These are the activations of a small neural network, seen along a few directions. Each row is one input.
Each table varies a few parts of the input and shows all the possible inputs, shuffled.
Descriptions start from the smaller parts, as in this example, which fits no table here: ring(5) and (point or ring(9) or (values(3) and line(4))).
Shared parts are said once, and a part with two or three values counts as separate values.
(in the rows, 128 means zero)

Other details of the inputs vary at random and push rows far along two fixed directions, the same in every table; ignore that.

A family of inputs:
x1: [121 161 139 158 130 131  90  96 132 164 118 111 146 109 138]
x2: [177 117 129 142 152 127 156 133 158  75 171 177  53 156 155]
x3: [125 125 123 108 120 129 149 135 121 128 117 119 131 132 113]
x4: [164 117 135 143 143 115 142 128 139  75 154 182  90 145 137]
x5: [130 125 136 133 128 127 136 128 127 114 126 157 138 127 139]
x6: [118 146 127 119 107 149  95 122 112 164 123 111 135 111 147]
x7: [129 150 139 119 101 157  96 121 123 178 129 116 126 113 157]
x8: [123 142 124 120 115 143  95 126 109 163 121 104 141 114 143]
x9: [146 123 113 157 144 117 176 151 145  75 160 146  88 159 102]
x10: [127 160 134 154 119 139 110 115 128 170 113  91 128 120 145]
x11: [100 114 132 116 115 115 144 150 123 126 116 131 144 117 116]
x12: [124 148 137 117 111 149 109 125 124 172 113 116 129 119 147]
x13: [133 155 124 115 126 150 106 124 114 168 106 101 134 124 146]
x14: [ 87  56 114  70 100  86 219 162 115  86 113  97 187 134  17]
x15: [145 137 128 130 145 121 116 119 127 110 135 144 123 136 131]
x16: [ 99  88 129 100  99 115 156 147 113 128 117 120 161 116  81]
x17: [127 159 125 138 143 131  83 105 131 160 110 112 154 115 135]
x18: [126 163 120 158 109 156  87 119 124 166 135 102 122 128 157]
x19: [109 149 115 158 108 143  87 120 117 169 127 102 136 120 144]
x20: [130 129 140 136 125 127 130 128 132 114 130 156 132 128 144]
x21: [120 158 126 143 141 133  95 110 127 169 110 118 163 113 149]
x22: [153 133 119 124 153 137 131 125 136 115 136 129 102 140 141]
x23: [173 114 126 139 151 125 160 135 160  72 171 176  54 156 150]
x24: [138 139 138 135 127 127 107 118 135 119 135 152 114 133 146]
x25: [102 158 121 159 129 133  97 128 119 168 119 115 136 123 151]
x26: [102 108 129 114 119 113 149 150 117 124 109 133 149 118 112]
x27: [113 138 131 113 132 143  87 106 124 156 115 106 139 126 139]
x28: [115 142 137 128 119 141  98 134 111 165 102 127 141 108 158]
x29: [142 135 140 137 129 126 109 119 133 116 135 155 113 133 146]
x30: [ 81  43 127  82  94  86 209 164 111  91 111 119 185 123  21]
x31: [143 137 132 129 144 124 110 118 122 116 130 139 129 133 131]
x32: [114 153 136 125 124 143  99 112 111 151 106 128 155 116 152]
x33: [177 104 121 137 156 122 171 137 154  66 166 179  59 155 140]
x34: [ 95 100 125  98 101 118 149 140 108 130 113 106 165 117  83]
x35: [123 148 139 115 108 151 106 124 120 177 108 113 134 118 147]
x36: [121 148 139 126 118 142  82 108 116 161 103 128 147 117 147]
x37: [107 153 130 161 122 121 101 117 121 177 114 105 141 111 157]
x38: [128 153 117 131 130 138 107 123 131 167 101  91 142 121 136]
x39: [103 105 109 122 113 105 141 137 124 133 112  96 165 119  88]
x40: [127 129 127 125 139 121 137 127 119 115 124 140 147 129 122]
x41: [109 154 129 124 122 140  96 129 110 162 104 117 139 109 156]
x42: [128  89 118  97 130 100 201 156 125  82 123 124 138 146  67]
x43: [173 126 116 137 160 129 155 130 151  72 169 167  57 155 150]
x44: [109  99 122  92 106 117 164 144 113 125 115  97 166 128  79]
x45: [145 139 121 142 161 130  99 114 153 125 137 117 119 130 139]
x46: [123 153 127 129 132 137  95 130 107 160 107 116 137 114 156]
x47: [ 88  69 121 116  92  82 205 145 127  98 121  89 174 129  37]
x48: [180 143 122 183 176 137 122 124 171  70 194 173  43 154 159]
x49: [123 150 127 112 105 153 104 121 117 166 122 106 135 117 146]
x50: [ 73  56 115 118  92  70 204 147 121  99 116  92 185 123  25]
x51: [136 108 134 136 133 107 170 141 143  72 151 175 119 141 123]
x52: [142 157 127 167 148 132 111 115 141 119 151 151 107 134 136]
x53: [119 136 142 121 124 145  80 107 133 163 119 117 130 125 152]
x54: [169 119 127 138 161 121 137 123 150  71 173 168  67 156 148]
x55: [140 124 133 169 148  99 171 123 146  94 162 160 119 135 126]
x56: [173 132 132 177 166 119 135 116 171  74 181 155  62 143 149]
x57: [124 156 136 152 135 150  99 104 139 164 114  87 127 113 142]
x58: [ 82  50 117  78 104  80 209 164 107  84 111 101 192 129  14]
x59: [170 102 134 140 155 118 145 130 151  72 169 177  71 154 142]
x60: [128 150 118 131 147 147  95 114 140 162 105  88 140 118 136]
x61: [114 152 132 119 124 138  88 106 116 151 108 120 148 121 139]
x62: [102 121 122 113 123 114 145 145 117 119 114 129 141 120 115]
x63: [120 155 117 145 136 126  94 125 124 169 107 110 140 113 156]
x64: [ 81  52 131  72  87  91 217 162 121  97 117 111 183 128  21]
x65: [134 153 129 171 148 130 129 121 137 124 156 157 119 138 146]
x66: [132  99 115 106 129 107 193 151 132  79 138 142 115 145  87]
x67: [111 120 120 115 132 112 143 147 114 121 115 124 144 124 112]
x68: [134 148 136 119 116 155 102 122 115 178 103 116 131 118 154]
x69: [137 120 142 128 134 131 108 118 141 123 141 141 109 138 144]
x70: [166 107 131 138 153 121 139 127 152  80 167 173  72 151 146]
x71: [130 122 138 131 127 126 136 128 123 114 121 155 142 126 135]
x72: [179 102 125 138 157 123 171 137 152  65 166 179  60 156 140]
x73: [109 106 111 113 109 110 153 137 129 128 112  90 164 125  86]
x74: [104 115 135 118 115 118 140 150 122 128 114 132 143 116 120]
x75: [125 139 134 117 142 142  81 109 121 158 115 100 145 126 140]
x76: [119 140 137 124 101 149  93 127 118 170 127 120 131 107 149]
x77: [133 149 128 117 141 153  94 113 121 165 107  98 134 125 149]
x78: [116 159 134 129 127 146  95 111 115 153 112 131 148 117 161]
x79: [171 123 119 135 158 128 154 129 147  76 163 164  65 154 147]
x80: [106 113 127  96 101 128 148 135 114 137 117 103 157 122  96]
x81: [124 141 131 116 141 142  80 109 123 159 117 101 143 126 141]
x82: [136 150 133 120 118 154 103 124 118 173 109 121 125 120 156]
x83: [162 129 128 140 150 115 140 125 138  70 160 176  86 148 139]
x84: [109  93 133  94  97 123 162 143 115 134 116 115 159 121  85]
x85: [190 150 116 188 178 144 142 133 170  65 194 175  27 160 162]
x86: [118 136 140 123  99 149  95 128 115 171 123 118 136 107 145]
x87: [129 141 136 115 102 154 103 124 117 174 122 116 134 113 150]
x88: [124 155 135 128 133 142  92 113 107 158 105 122 159 116 150]
Description of these inputs: ring(8) and (values(3) or (values(2) and line(4))).
Changing only the ring(8) part turns x21 into x73. The same change can be made to x55. Which row results? -> x47
Changing only the ring(8) part turns x1 into x57. The same change can be made to x29. Which row results? -> x2
Which other rows does x10 become when the values(3) part takes its other values? List them by row number. -> x9, x38
Which other rows does x85 become when the ring(8) part takes its other values? List them by row number. -> x9, x18, x19, x25, x48, x52, x65
Which other rows does x5 become when the values(2) part takes its other values? List them by row number. -> x71
Which other rows does x63 become when the values(3) part takes its other values? List them by row number. -> x25, x37
Which other rows agree with x34 in the ring(8) part? List them by row number. -> x6, x8, x16, x19, x30, x39, x50, x58, x76, x86
A walk changes only the line(4) part. It starts at x2 and steps to x72. List the rest of the walk in order. -> x79, x77
Which other rows does x24 become when the values(2) part takes its other values? List them by row number. -> x29
A walk changes only the line(4) part. It starts at x75 and steps to x54. List the rest of the walk in order. -> x59, x69

A family of inputs:
x89: [161 178 145 147 124 171  47 100 123 165 146 152  95 120 212]
x90: [143 110 122 147 166  93 179 146 143  47 153 188 104 149 113]
x91: [147 198 136 169 157 160  51 103 125 169 123 151 110 119 217]
x92: [117 107 117  80 114 126 149 150 109 131 108 107 148 125 102]
x93: [147 108 112 140 154  92 193 140 143  58 151 151 113 153  91]
x94: [111 104 115 136 145 107 141 121 146 111 130  92 144 137  74]
x95: [156 124 140 110 141 146 122 118 140 120 133 145  98 140 147]
x96: [ 60 118 129  91  68 140 122 138  94 207  71  58 198  98  90]
x97: [158 191 148 174 133 159  40 101 127 174 138 165  94 110 239]
x98: [ 62 121 128 109  86 132 129 127 107 199  76  51 214  99  70]
x99: [153 160 145 117 136 173  68 101 131 172 118 127 105 125 188]
x100: [117 129 119 129 138 112 148 125 126 118 114 112 153 132  99]
x101: [ 56 118 128 104  83 128 132 128 107 199  72  45 221  98  63]
x102: [148 131 138 130 123 137 112 121 128 112 155 161 105 133 151]
x103: [130  86 110 142 157  89 176 133 160  60 156 121 114 153  66]
x104: [168 100 111 106 142 111 184 162 133  64 161 163  78 150 120]
x105: [134 135 143 148 127 121 111 123 127 126 138 166 121 120 165]
x106: [137  86 118 124 111 106 203 167 134  73 161 149  90 145  98]
What do these inputs look like to the network? -> values(2) and (point or ring(8))
